These are the activations of a small neural network, seen along a few directions. Each row is one input.
In each table, some parts of the input vary, and every possible input appears once, in random order.
A made-up example of a description, with smaller parts first: ring(5) and (point or ring(9) or (values(3) and line(4))).
Shared parts are said once, and a part with two or three values counts as separate values.

Other details of the inputs vary at random and push rows far along two fixed directions, the same in every table; ignore that.

Table:
x1: [  6, -22, -24,  -7,   3, -49, -21,  -8, -24,   7,  -8]
x2: [ 20,  22, -18, -25, -17,  -3,   8, -15,   3, -12,  10]
x3: [ 24,  32, -28, -31,  -2, -20,   4,  -6, -11, -15,   6]
x4: [  8, -25, -24,  -9,   4, -49, -19,  -7, -23,   8,  -9]
x5: [ 17,  27, -22, -26,  -9,   5,   6, -10,  -3,  -7,  13]
x6: [ 20,  42, -18, -13,  -1, -10, -12, -16,   4, -32,   4]
x7: [ 20,  40, -14, -18,   1, -13,  -6, -11,   2, -37,   1]
x8: [-22, -19,  17,  22,  -2,  29,  26,  14,   6,  23,   4]
x9: [ 23,  27, -23, -21,   1,  -9, -23, -18,   0, -36,   4]
x10: [ -7,  32,   2, -10, -12,  44,  42,   2,  15, -10,  15]
x11: [  7,  23, -15, -30,  -8,   1,   5, -11,  -8, -15,  18]
x12: [-15,  19,  25,  -6,  -5,  44,  49,  19,  17,  16,   0]
x13: [ -4, -26,   2,  19,  11, -14, -33,   5,  -5,   1,  -6]
x14: [-23, -16,  31,  25,   9,  22,   0,  20,  13,   9, -11]
x15: [  6, -24, -27,  -3,  -3, -39, -29, -14, -24,   8,   0]
x16: [ 21,  31, -17, -24,   9, -16, -13,  -4,   4, -40,  -3]
x17: [-16,  19,  13,   1,  -6,  37,  47,  12,  14,   1,   6]
x18: [  6,  27, -10, -34,  -3,  -6,  15,  -4,  -7, -17,  11]
x19: [-17, -46,   5,  15,  -3,  -1,  -8,   0,  -6,  35,  -7]
x20: [-27, -34,  39,  33,   7,  41,   3,  15,  19,  26, -11]
x21: [-18, -18,  25,  19,  -9,  12,  24,  15,   5,  28,  -4]
x22: [  4,  34, -11, -35,  -6,  -2,  17,  -6,  -6, -20,  14]
x23: [-18, -14,  34,  21,  10,  25,  12,  19,  16,  11, -14]
x24: [ -5,  38,  15,  -2,  -4,  29,  19,   1,  17, -20,   1]
x25: [ 12,  25, -21, -21,  -8,  13,  17, -11,   4, -19,  15]
x26: [ 10,  28, -21, -18,  -6,   0,  18,  -5,  -2, -20,  13]
x27: [  2, -30,   4,  18,  16, -26, -29,   6,  -8,   4, -14]
x28: [  3, -24,   6,  18,  14, -23, -21,   4,  -6,   5, -13]
x29: [  3, -29,   0,  12,  -1, -30,  -3,   6, -12,  20,  -6]
x30: [ 18, -27, -27,  -1,  12, -43, -11,  -1, -18,   3,  -1]
x31: [-35, -40,  36,  20,  -2,  38,  18,  15,   6,  40,   3]
x32: [ 15,  22, -21, -20,  -8,   1,   4,  -7,  -7,  -4,  12]
x33: [ -2, -30,  15,  28,  16, -16, -15,   8,   4,  17, -18]
x34: [-20,  36,  10, -17, -16,  31,  41,   3,  11,  -5,   2]
x35: [ 14,  30, -15, -19, -17,  -8,  12,  -9,  -3, -14,  11]
x36: [ -7,  35,   6, -13,  -6,  35,  51,   9,  16, -12,   7]
x37: [ 10, -18, -15,   8,  13, -38, -45,  -2, -13, -12,  -6]
x38: [ -4,  37,  14,  -2,  -5,  31,  16,  -1,  17, -20,   3]
x39: [ -4,  29,  10, -12,  -2,  40,   8,  -1,  25, -23,   2]
x40: [ -5, -30,  12,  33,   9,  -7, -24,   1,   1,  18,  -9]
x41: [-21, -43,  15,  17,   5,  -8,  -4,  11, -15,  32,   2]
x42: [-20, -44,   6,  17,  -4,  -1,  -7,   0,  -8,  35,  -6]
x43: [ 18,  30, -11, -13,  -1,   3,  -9, -18,  13, -24,   1]
x44: [  0, -15,   6,  23,  11, -19, -19,   2,  -1,   7, -12]
x45: [ 14,  12, -17, -20,  -6,   5,   3,  -8,  -2,   2,   8]
x46: [-18,  20,  22,  -1,  -8,  43,  43,  17,  12,  16,   3]
x47: [  3, -21, -25,  -3,  -1, -46, -25, -10, -26,   7,  -3]
x48: [ 21, -25, -19,  -2,   1, -53, -16,  -3, -19,   9,  -5]
x49: [ -6,  34,  10, -10, -19,  24,  38,   4,  11,  -4,   9]
x50: [-26, -29,  46,  35,  11,  29,  15,  21,  17,  26, -17]
x51: [  9, -30,  -5,  20,  10, -27, -39,  -6, -12,   4,  -6]
x52: [ -2, -27,   2,  15,  10,  -5, -32,   0,   0,   1,  -5]
x53: [-16, -21,  21,  20, -12,  19,  18,  10,   5,  29,   2]
x54: [ 27,  25, -29, -27, -17, -19,  -3, -19,  -7, -19,  12]
x55: [-15,  27,  32,  11,   1,  37,  29,  10,  27,  -3,  -9]
x56: [ 17, -21, -27,   0,   3, -39, -28,  -5, -26,  14,   4]
x57: [ 16,  19, -25, -23,  -6,   6,  11, -14,   3, -17,  13]
x58: [ 19, -22, -16,   8,   9, -33, -43, -14, -11,  -6,  -4]
x59: [  7,  33, -27, -29, -14, -12,   3, -16, -10, -20,   8]
x60: [-32, -29,  40,  35,   7,  41,   1,  21,  17,  22,  -9]
x61: [-16, -45,  17,  10,  10,  -9,   2,  13, -10,  32,  -4]
x62: [ -1,  34,  15,  -9,  -6,  43,  19,  -5,  26, -19,   3]
x63: [-29, -29,  40,  37,   5,  38,   2,  17,  14,  23,  -9]
x64: [ 11, -29,  -7,  21,  11, -28, -41, -11,  -6,   8,  -8]
x65: [ -3,  18,   8,   2,   1,  17,  -1,   1,   9, -16,  -1]
x66: [ -5, -39,  -4,   7,   4, -25, -20,   0, -23,  21,   6]
x67: [ 22,  39, -20, -12,   1, -20, -15, -15,   1, -32,   1]
x68: [ 13, -21, -13,   5,  17, -42, -41,   0, -12, -12, -11]
x69: [ -7,  37,  15,  -4,  -2,  32,  16,   5,  17, -23,   0]
x70: [-28, -45,  28,  14,   0,  27,  10,  10,   3,  38,   3]
x71: [ 15, -14, -25,  -2,   3, -38, -22,  -2, -25,  11,   3]
x72: [  8,  38,  -3, -14,   2,   5,   2,  -2,   8, -33,  -1]
Each input here is: line(8) and (line(4) or values(5)).
- Changing only the line(8) part turns x56 into x71. The same change can be made to x8. Which row results? => x26
- Changing only the line(8) part turns x36 into x30. The same change can be made to x68. Which row results? => x16
- Which other rows does x34 become when the values(5) part takes its other values? List them by row number. => x17, x21, x22, x46
- Which other rows does x57 become when the values(5) part takes its other values? List them by row number. => x2, x19, x45, x70

Table:
x73: [ -4, -41,   0,  25,  10, -23, -28,   2, -10,  18,  -8]
x74: [  5,  26,   0, -11,   1,   5,   9,  -1,   5, -18,   1]
x75: [  6,  20,   0,  -5,  -4,   6,   8,  -3,   9, -13,  -1]
x76: [ -5, -38,   9,  25,  11, -16, -17,   7,  -6,  18, -10]
x77: [ -9, -23,  16,  23,   5,   6,  -4,  10,   2,  14,  -5]
x78: [ 21,  -2, -23,  -8,   5, -42, -28,  -9, -14, -12,  -5]
x79: [ 20,   2, -26,  -8,   1, -27, -27, -14,  -9, -16,   2]
x80: [ -2, -29,   3,  14,   6, -10, -22,  -2,  -5,  10,  -3]
x81: [  5,   4, -18, -25,  -6, -10,   2,  -7, -12,  -8,   9]
x82: [-27, -17,  20,   6,  -3,  25,  29,  16,   3,  23,   2]
x83: [  9,  12, -10, -13,   1,  -4, -11, -10,  -2, -16,   4]
x84: [ -8, -17,  13,  17,   3,   8,  -4,   7,   4,   9,  -2]
x85: [ 23,  11, -25, -16,   6, -35, -26,  -9, -14, -21,   1]
x86: [  8,  41, -13, -25, -16,   3,  27,  -7,  -1, -12,  10]
x87: [  9,  18, -12,  -9,   3,  -9,  -5,  -6,  -2, -17,  -1]
x88: [-21,  -6,  34,  16,   1,  30,  21,  17,  15,  15,  -7]
x89: [ 19,   5, -25, -11,   4, -33, -28, -10, -13, -16,   0]
x90: [-18,   2,  24,  12,   0,  28,  17,  14,  12,  10,  -6]
x91: [-9, 17, 16,  6, -5, 29, 21,  7, 16, -2, -3]
x92: [  1, -18, -12,   3,  -5, -22,  -6,  -3, -17,  18,   5]
x93: [ 14,  35, -18, -28, -10,  15,  18, -10,   5, -16,  14]
x94: [  7,   9,  -6,  -5,   6,  -9,  -7,  -3,  -4, -12,   0]
x95: [-19,  -4,  22,  15,  -1,  31,  14,   7,  14,  10,  -3]
x96: [ 12,  -4, -12,  -4,   1, -14, -21, -10,  -5, -10,   2]
x97: [ 17,  -4, -33, -22,   3, -43, -13,  -8, -25, -10,   6]
x98: [  8,  42,  -9, -22,  -4,  11,  10,  -8,   9, -28,   5]
x99: [ 19, -12, -31,  -7,  -3, -48, -20, -12, -27,   5,   5]
x100: [  0, -24,  -1,   9,   9, -14, -23,  -1,  -7,   7,  -3]
x101: [ -9, -54,  -1,  21,  -3, -23, -18,   0, -20,  40,  -1]
x102: [  9, -12,  -6,   3,   8, -25, -20,   1, -10,  -1,  -6]
x103: [ 19,   4, -24,  -6,   6, -31, -23, -11, -11, -16,  -1]
x104: [-16, -17,  10,   9, -10,  12,  14,   5,  -4,  27,   5]
x105: [ -5, -34,   2,  18,   6, -10, -22,  -2,  -5,  15,  -7]
x106: [  0,  32,   5, -10,  -2,  21,  17,   0,  12, -19,   4]
x107: [ -9, -39,  12,  26,  10, -16, -15,   7,  -5,  23, -14]
x108: [ 12,  31, -10, -12,  -4,   4,   4,  -6,   5, -23,   3]
x109: [-11, -20,   4,   1,   1,  -5,  13,  10,  -8,  16,  -1]
x110: [-14, -34,  19,  27,   5,  10,  -8,   9,   3,  20,  -4]
x111: [  3,  26,   4, -11,   0,   8,  11,  -1,   8, -16,   1]
x112: [  7,  29,  -7, -15,  -9,  14,   5, -10,  10, -21,   5]
x113: [-10,  -4,  17,   7,  -5,  26,  29,   9,  12,  20,   0]
x114: [-14, -27,  24,  25,   6,   6,   2,  11,   6,  20,  -8]
x115: [  0, -25,   9,  19,   5, -11, -12,   5,  -1,  11,  -7]
x116: [ -5,  25,  -6, -28, -10,  16,  26,  -1,   1, -12,  12]
x117: [ 17,   9, -21, -13,  -1, -11,   1,  -7,  -7,  -4,   7]
x118: [-16,  -5,  22,   9,   1,  25,   8,  10,   9,   9,  -1]
x119: [-10, -36,  14,  27,   8, -10, -11,   7,  -1,  22, -12]
x120: [  7,  32,   0, -11,  -4,  14,  14,  -1,  10, -21,   4]
x121: [-14,  16,  16,  -2,  -5,  36,  18,   1,  16,  -2,   0]
x122: [ 20,   0, -23,  -5,   6, -35, -24, -11, -11, -14,  -4]
x123: [ -8, -34,  10,  16,   7,  -5, -20,   5,  -5,  18,  -6]
x124: [ 6,  0, -8, -9, -6,  9,  6, -6,  0,  6,  8]
x125: [  9,  39,  -8, -19,  -3,  10,   9,  -7,   8, -29,   8]
x126: [  1,  35,  -3, -18,  -6,  17,  10,  -3,   9, -20,   5]
x127: [  6,  27,  -5, -11,   0,   2,   6,  -4,   4, -18,  -1]
x128: [-22,  -1,  26,   9,  -4,  38,  16,  10,  15,  12,  -3]
x129: [-22,   6,  26,   9,  -2,  41,  21,   9,  18,   8,  -2]
x130: [  1,  26,   2, -12,   0,  13,   8,  -2,   8, -17,   5]
x131: [-19, -24,  26,  25,   5,  13,   5,  16,   6,  24, -12]
x132: [ -5, -33,   7,  18,  10, -14, -21,   7,  -8,  16,  -6]
x133: [-16,  -5,  19,  10,  -5,  39,  30,  11,  14,  22,   4]
x134: [ 20, -10, -33, -21,   3, -53, -17,  -9, -24,  -7,   2]
x135: [ 11,  -8, -16,  -5,  -6, -32,  -5,  -8, -16,  10,   2]
x136: [ 10,  32,  -8, -20,  -9,  16,  27,  -3,   8, -10,   8]
x137: [-7, 19, 12, -3, -3, 28, 15,  1, 14, -9,  5]
x138: [ -5,  25,   9,  -2,  -7,  29,  18,   2,  17, -11,   2]
- What do these inputs look like to the network? => line(6) and (values(3) or (values(2) and line(4)))
- Changing only the line(6) part turns x111 into x83. The same change can be made to x134. Which row results? => x81
- Changing only the line(6) part turns x135 into x99. The same change can be made to x78. Which row results? => x90
- Which other rows does x104 become when the values(3) part takes its other values? List them by row number. => x93, x116
- Which other rows does x132 become when the line(6) part takes its other values? List them by row number. => x85, x88, x102, x118, x123
- Which other rows does x94 become when the values(2) part takes its other values? List them by row number. => x87
- Which other rows does x92 become when the values(3) part takes its other values? List them by row number. => x82, x133

Table:
x139: [ 18,  27, -20, -24,  -8, -17,   6, -11,  -3, -18,   4]
x140: [ -1, -22,   1,  16,  13, -20, -27,   2,  -4,  -2,  -8]
x141: [ 20,  35, -27, -28,  -6, -19,   3, -10,  -9, -24,   9]
x142: [-11,  29,  13, -16, -10,  61,  42,   5,  23,  -5,  14]
x143: [  9, -18,  -3,  15,  12, -23, -32,  -2,  -5,  -1, -10]
x144: [ 20,  14, -17,  -8,   7, -24, -25, -12,  -4, -27,  -4]
x145: [-16,  29,  20,  -6, -11,  43,  46,  10,  20,   2,   2]
x146: [ -4, -32,  -1,  22,  -3,   1, -14,  -5,  -4,  24,   3]
x147: [-25, -23,  31,  25,  -3,  23,  24,  19,   6,  31,  -4]
x148: [ -9, -31,  -2,   4,  -4,   0, -23,  -6,  -9,  17,   4]
x149: [ 14,   9, -20, -18,   2, -27,  -7,  -6, -14, -10,   5]
x150: [-14, -34,  14,  16,   5,  -4,   4,  10,  -5,  27,  -6]
x151: [ -4, -14,  -1,   4,   2, -11,   0,   6, -10,  12,  -1]
x152: [ -4, -26,   0,   9,   2, -14,  -3,   5,  -9,  19,  -6]
x153: [ 21,  42, -10, -20,   0,   1,  -7, -11,  11, -34,   3]
x154: [-12,  14,  21,   7,   2,  29,  12,   8,  17, -10,  -4]
- What do these inputs look like to the network? => values(3) or line(5) or (values(2) and line(4))
- Which other rows does x149 become when the values(2) part takes its other values? List them by row number. => x150
